Each row below holds a small network's activations on one input, seen along a few directions.
Each table varies a few parts of the input and shows all the possible inputs, shuffled.
A made-up example of a description, with smaller parts first: one of 5 places around a ring, together with either a single point or one of 11 places along a line or (one of 3 separate values, together with one of 4 places along a line).
Shared parts are said once, and a part with two or three values counts as separate values.

Table:
row 1: [-16  -2 -16  -6   4   5 -20  -4 -29 -10   7 -19]
row 2: [ -2 -22 -29  -6  18   6  -6  11 -13  -9  -9 -26]
row 3: [ 14 -34 -14  14   0  19   2  10   7   3  13   3]
row 4: [ -4   0  18   1 -19   7   8 -12   3   6 -13  15]
row 5: [  4  -5  10   7 -20  29  -1  15  -6   8  14  11]
row 6: [  7 -12   5   2  -8   8  13  -8  12  10 -23   9]
row 7: [ 42  37 -21 -10  25 -56  19  33  85 -19 -11 -18]
row 8: [ -5 -15   1  -3  39 -16   5  -5   9   8 -23  -4]
row 9: [  3 -22  -2  11 -11  18  -3   6  -1   0  24   7]
row 10: [-14  15  -3  -9  -5  16 -18   5 -34  -4  -4 -15]
row 11: [ 68   9 -35  -8 -13 -24  12  49  74 -18  25   0]
row 12: [  0  -5 -18 -11   9  18  -4  20 -18  -3 -19 -22]
row 13: [ -3   5  14  12 -25  24  -1   3 -20  11  28  13]
row 14: [-11  11  21   6 -23   2   9 -25 -12   8   1  18]
row 15: [ 47  25 -51 -13  -1 -47   6  58  58 -30  -1 -27]
row 16: [  1   3  12  11 -24  28 -11   6 -13  11  18  12]
row 17: [ -2   3  13  -5  31  -4   6   3   3  12 -34   2]
row 18: [-16  -2  13  -4  28 -16   0 -11   0   2 -13   2]
row 19: [-11   7  -5 -13  -2  17  -9  15 -26  -7  -8 -16]
row 20: [-14  -7   9   7 -14  -9   7 -35  -7   3  13  13]
row 21: [-15  23  26  -2  17  -5  -8 -11 -14  10 -20  10]
row 22: [-17  17  -1  -8  -6  12  -8   1 -40  -4   6 -14]
row 23: [-12  16  25  -6  20  -5   1  -1  -6   7 -24   8]
row 24: [-11 -10   6   7 -13  -4  -2 -31   0   3   3  12]
row 25: [  4 -30  -7   5   1  -3  12 -17  17   4 -13   4]
row 26: [ -1 -14  -1  14 -14  18 -12  -4  -9   3  29   9]
row 27: [ -7 -17   6   3 -10  -4   7 -22   8   0  -2  10]
row 28: [ -7   8  19   5 -22   6  -1 -21  -6   9  -9  17]
row 29: [-22   8  16   0  24 -20   0 -24 -15   4   2   5]
row 30: [ -4 -12   2  15 -15  13  -2  -7 -15   3  39   9]
row 31: [-19   6  14  -1  25 -16  -9 -20  -9   5  -8   5]
row 32: [ 60  17 -24 -10 -12 -46  23  20  88 -20   0 -10]
row 33: [-19   1 -13  -5   3   1 -10  -8 -35 -10  17 -18]
row 34: [-13 -10 -17  -9   7   5 -11   6 -21 -14   2 -21]
row 35: [ 15 -17  -3   9  -9  30   4  20   3  11   3   6]
row 36: [-18  26  29  -1  16  -9   2 -14 -21   9 -10  11]
The inputs of row 7 and row 11 match in every part but one. If row 31 is changed in the same way as row 7 into row 11, which row does it become? -> row 26
What do these inputs look like to the network? -> one of 4 separate values, together with either a single point or (one of 2 separate values, together with one of 4 places along a line)
Change only the choice among 2 separate values in row 26. List by row number the other rows that result. -> row 16
Start at row 20 and move only the place on the line of 4, one step at a time. The first step leads to row 24. Which rows follow, in order? -> row 27, row 25
Which other rows agree with row 22 in the choice among 4 separate values? List them by row number. -> row 1, row 2, row 10, row 12, row 15, row 19, row 33, row 34
Change only the choice among 4 separate values in row 19. List by row number the other rows that result. -> row 4, row 5, row 23

Table:
row 37: [ 24 -28 -64  -6  37 -24 -18  40  49 -26  27 -39]
row 38: [ 13   9  16  16 -77  62  -9  13 -13  11  29  45]
row 39: [ 31  50 -42   1   5 -32  -3  63  22 -32  42 -36]
row 40: [-60 -37  -2  -1  35  30  -2 -24 -70   7 -52 -15]
row 41: [  9 -25  21   2  33 -35  30 -24  59   3 -64  21]
row 42: [ 47  40 -37 -12   8 -13  -9  91  15 -15   9 -18]
row 43: [ 11 -68 -10  33 -56  27  -3 -33  -2  18  45  14]
row 44: [  0 -31   4  22 -51  14  -1 -24  -8   3  87  29]
row 45: [ 26 -29  11  19 -55  80  14   7  -7  27  14  27]
row 46: [ 23  18  39 -11  21 -19  30  -7  51  26 -66  20]
row 47: [  7 -14  12  13  52 -58  11 -46  60   7 -22  24]
row 48: [-59   2   5 -23  11 -14 -19 -56 -84 -14   3 -16]
row 49: [  9  14  16  25 -81  38  -9 -16 -13  -8  62  28]
row 50: [  4  67  37  -1  -4 -59  25 -30  45   0 -16  14]
row 51: [ 37 -38 -56 -18  20   1   1  59  44 -34 -15 -41]
row 52: [-58  36  41 -13  21  29 -35   8 -77  17 -21  -4]
row 53: [ 63   5 -45 -24  11  15   3  70  26 -15 -21 -37]
row 54: [ 15  10 -59 -16  16 -41  -1  41  37 -35  52 -37]
row 55: [ 11 -76  -1  31 -51  54  19  -2  -1  17  18  19]
row 56: [  8  57  44 -13  -4 -41  19   3  44  22 -49  30]
row 57: [-54 -30 -12  -1  32   1 -23 -55 -75   4 -25 -16]
row 58: [ -3  24  20  -4  31 -73  28 -45  51  -3   6  24]
row 59: [-54  43  34 -13  -2   6 -32 -34 -83 -12  -4 -23]
row 60: [-48   3  27  -6  47  51 -13   0 -70  31 -38 -13]
The inputs of row 40 and row 41 match in every part but one. If row 59 is changed in the same way as row 40 into row 41, which row does it become? -> row 50
What do these inputs look like to the network? -> one of 4 separate values, together with one of 6 places around a ring
Change only the choice among 4 separate values in row 47. List by row number the other rows that result. -> row 37, row 43, row 57
Change only the choice among 4 separate values in row 58. List by row number the other rows that result. -> row 44, row 48, row 54

Table:
row 61: [-60   1  39   3  11  27 -18 -41 -78  18  -9  10]
row 62: [ -7  -8  15  11 -20  15   0 -17 -11   9  14  17]
row 63: [-49  -1  31   8 -16  42 -20 -30 -79  15  10  12]
row 64: [ 44  26 -21 -14  14 -46  17  31  71 -16 -18 -12]
row 65: [-18  -6  22   6   4   0   3 -29 -10  12  -7  16]
row 66: [ 17 -13 -27  -3   6  -7   1  17  19 -11   3 -15]
row 67: [-50 -15  26   6   2  47 -17 -25 -80  18  -5   6]
row 68: [ 18   2 -22  -1 -10 -12   1  13  20 -13  21  -9]
row 69: [ 53  10 -32 -10   8 -26  14  48  70 -15 -12 -15]
row 70: [ 55  24 -27  -8  -7 -31  15  45  70 -17   6  -9]
row 71: [  7   3 -15  -7  13 -28   3   0  21 -12  -2 -11]
row 72: [ -8 -22  10   9  -4  20   2 -13 -12  12  -2  12]
What do these inputs look like to the network? -> one of 3 separate values, together with one of 4 places along a line
The inputs of row 65 and row 62 match in every part but the choice among 3 separate values. If row 64 is changed in the same way as row 65 into row 62, which row does it become? -> row 70
Start at row 67 and move only the place on the line of 4, one step at a time. The first step leads to row 72. Which rows follow, in order? -> row 66, row 69

Table:
row 73: [ 19 -41   0  15 -25   2  16 -14  36   0  20  18]
row 74: [ -1 -45  11   8  10  18   6 -26   4  20 -27  18]
row 75: [ 28  41 -14 -16  -6  -9  -9  48  23 -19   1 -21]
row 76: [-10  32 -19 -26  28 -38 -11  12  -7 -20 -17 -32]
row 77: [ 18 -36 -39   9 -23  18  -5  19  11 -10  34 -14]
row 78: [-45  15  25   3 -30  53 -20 -16 -95   9  32  -1]
row 79: [-20 -16 -15  -9  45   3  -8  10 -31  -8 -22 -23]
row 80: [ 22  41  19  -6  -6 -27  21  12  49   0 -15  12]
row 81: [-22 -15  22   1  48 -15   6 -30  -2  11 -34   8]
row 82: [ 40   7  -1  12 -27 -18  24  11  53   3  21  22]
row 83: [ -2 -42 -29   1  11  35  -7  10 -23   2 -13 -15]
row 84: [ 43  11 -36   1 -25   1  -5  42  28 -12  35 -11]
row 85: [-54  11  59  21 -32  34 -19 -51 -67  25  17  41]
row 86: [-15  35  15 -14  32 -57  11 -28  22   0 -31  -2]
The inputs of row 78 and row 85 match in every part but one. If row 76 is changed in the same way as row 78 into row 85, which row does it become? -> row 86
What do these inputs look like to the network? -> one of 2 separate values, together with either a single point or one of 6 places around a ring
Start at row 79 and move only the place on the ring of 6, one step at a time. The first step leads to row 76. Which rows follow, in order? -> row 75, row 84, row 77, row 83
Change only the choice among 2 separate values in row 75. List by row number the other rows that result. -> row 80
